Each row below is a small network's average activation on inputs in which a field has the value named, seen along a few directions.
Related values have similar rows: they may be neighbours, one step apart, or belong to one group.
In the rows, 500 means zero.
Strong random noise was added to every row along 14 fixed directions; ignore it. To show where, here is one row again and again, with new noise each time:
[557 567 579 450 462 546 563 708 613 371 520 440 517 455 557 489 445 396
 498 477 678 528 424 468 480 570 729]
[497 381 515 447 428 448 532 490 457 452 391 616 499 569 465 478 418 476
 460 495 502 530 493 475 477 629 393]
[616 705 534 459 508 379 650 426 409 403 586 440 361 427 455 496 423 431
 543 308 442 563 512 454 422 401 499]
[546 415 536 425 446 626 574 576 569 499 351 621 669 487 441 500 355 501
 593 615 575 488 626 419 409 547 370]
[679 679 460 580 639 438 463 475 510 498 510 456 354 495 651 394 556 605
 535 414 421 329 565 500 448 363 449]
[377 698 601 452 490 370 587 601 391 360 528 366 296 197 483 442 416 331
 552 444 616 571 378 457 421 512 680]
[323 465 527 518 474 473 399 576 635 550 580 503 600 437 549 621 516 346
 400 510 603 591 411 432 522 647 720]
[598 376 578 810 561 307 608 619 407 707 636 460 527 439 469 605 305 522
 586 564 370 481 668 414 290 507 459]
[401 571 448 523 618 435 522 492 507 548 483 514 509 631 532 547 415 416
 359 493 575 410 452 421 429 613 392]
[699 600 373 546 551 468 511 402 561 430 546 497 447 536 484 459 730 588
 477 414 438 603 528 557 663 297 646]
[614 510 454 563 642 515 437 412 623 519 493 354 543 582 710 576 681 607
 585 465 581 400 550 628 271 470 456]
[397 273 680 411 333 446 333 550 583 495 474 588 522 485 580 506 526 598
 352 330 472 459 338 520 565 616 469]
[752 497 433 498 570 388 351 514 605 510 431 564 467 532 579 391 612 633
 549 509 454 394 588 538 513 383 549]
[648 532 516 528 331 570 526 518 430 330 461 544 327 442 868 361 427 533
 721 483 458 482 594 510 342 544 437]
[487 440 523 543 538 593 423 511 679 532 446 550 598 552 628 534 585 585
 356 401 545 407 483 491 519 589 450]
[585 704 410 424 540 399 424 476 644 480 414 649 477 359 667 441 443 472
 474 410 579 437 599 375 433 475 488]


Values of U:
u3: [464 469 534 367 499 539 299 446 621 493 407 503 567 379 541 519 531 377
 597 537 546 496 568 501 393 665 592]
u10: [634 636 430 616 693 754 534 632 637 460 429 388 529 472 612 426 530 353
 572 659 634 379 624 513 422 683 692]
u6: [657 329 631 517 531 529 353 561 408 636 487 495 484 568 328 384 409 556
 615 588 197 303 626 497 520 522 414]
u5: [348 478 478 537 360 604 424 599 461 444 554 518 421 428 595 440 537 480
 458 576 514 568 396 520 744 531 674]
u12: [256 581 566 623 520 725 670 455 365 556 595 511 467 637 452 560 374 432
 331 416 359 456 420 375 648 594 306]
u7: [611 388 405 387 336 458 405 541 510 311 370 570 414 483 710 413 574 515
 648 596 654 611 493 639 460 569 667]
u8: [332 353 487 472 353 463 366 300 440 555 503 516 504 379 565 532 606 547
 505 467 409 600 503 594 503 563 409]
u9: [734 525 531 492 512 581 611 509 478 457 540 407 531 566 459 531 434 464
 604 437 489 495 621 576 377 570 504]
u4: [382 493 582 544 637 486 415 391 435 762 557 436 587 300 275 629 413 380
 638 578 345 443 663 465 354 550 437]
u11: [529 468 555 633 444 277 468 671 426 506 634 331 370 331 721 482 471 526
 669 569 576 508 460 601 284 436 706]
u1: [291 582 491 593 624 727 498 402 551 621 414 546 574 268 439 540 553 488
 458 526 480 481 600 445 568 540 434]
u2: [626 428 420 496 475 352 668 343 489 405 507 547 518 688 401 604 558 515
 344 304 525 689 467 552 507 537 465]
Each value of U is a pair of two hidden parts, and every pair occurs once (6 first parts, 2 second parts).
Q: u9 and u8 share the first part; u9 and u1 share the second. Which value has the first part of u1 and the second part of u8?
A: u11
Q: u6 and u5 share the first part; u6 and u2 share the second. Which value has the first part of u2 and the second part of u5?
A: u12

Values of Y:
y3: [640 457 652 477 438 493 391 712 425 513 419 557 388 359 478 255 336 489
 690 636 280 304 609 384 506 558 469]
y7: [530 383 702 672 411 519 621 681 482 504 491 551 449 301 530 405 443 709
 447 407 427 442 474 474 550 420 456]
y6: [522 611 472 354 532  74 390 388 350 297 400 416 121 413 599 275 651 523
 439 344 545 468 292 660 403 464 520]
y10: [290 393 543 392 492  87 399 377 311 545 392 551 339 303 331 491 392 421
 334 360 474 488 397 526 409 715 322]
y9: [573 387 523 642 508 481 712 505 373 438 358 596 398 427 302 475 519 531
 379 385 468 628 524 557 621 658 486]
y12: [526 529 461 735 426 579 658 521 565 575 915 352 667 705 616 790 472 418
 464 434 455 731 521 399 494 428 678]
y1: [566 584 463 748 555 582 452 380 421 566 681 461 391 639 706 556 505 439
 528 389 261 460 620 478 507 595 511]
y4: [668 472 654 668 680 272 453 508 562 667 720 286 506 431 414 674 583 643
 540 289 344 444 535 532 367 287 608]
y5: [468 574 415 685 516 670 570 488 555 548 590 413 558 497 811 547 494 558
 548 560 601 448 590 534 327 483 421]
y8: [558 443 542 387 382 411 386 548 664 514 500 668 563 533 687 561 393 486
 517 417 543 457 494 412 416 552 500]
y11: [360 318 594 472 209 824 377 484 641 532 413 721 673 355 890 534 419 490
 616 539 507 521 617 464 407 758 425]
y2: [506 521 415 749 683 306 444 447 354 631 390 442 349 169 585 442 464 617
 647 630 475 391 740 512 253 469 359]
Y is arranged as a network in which each value has 3 neighbours.
Q: List every value one step from y11, in the order listed.
A: y7, y9, y5
Q: List every value one step from y12, in the order listed.
A: y3, y4, y2
Each value of Y is a pair of two hidden parts, and every pair occurs once (6 first parts, 2 second parts).
Q: y11 and y7 share the first part; y11 and y1 share the second. Which value has the first part of y1 and the second part of y7?
A: y4
Q: y2 and y12 share the first part; y2 and y5 share the second. Which value has the first part of y5 and the second part of y12?
A: y6
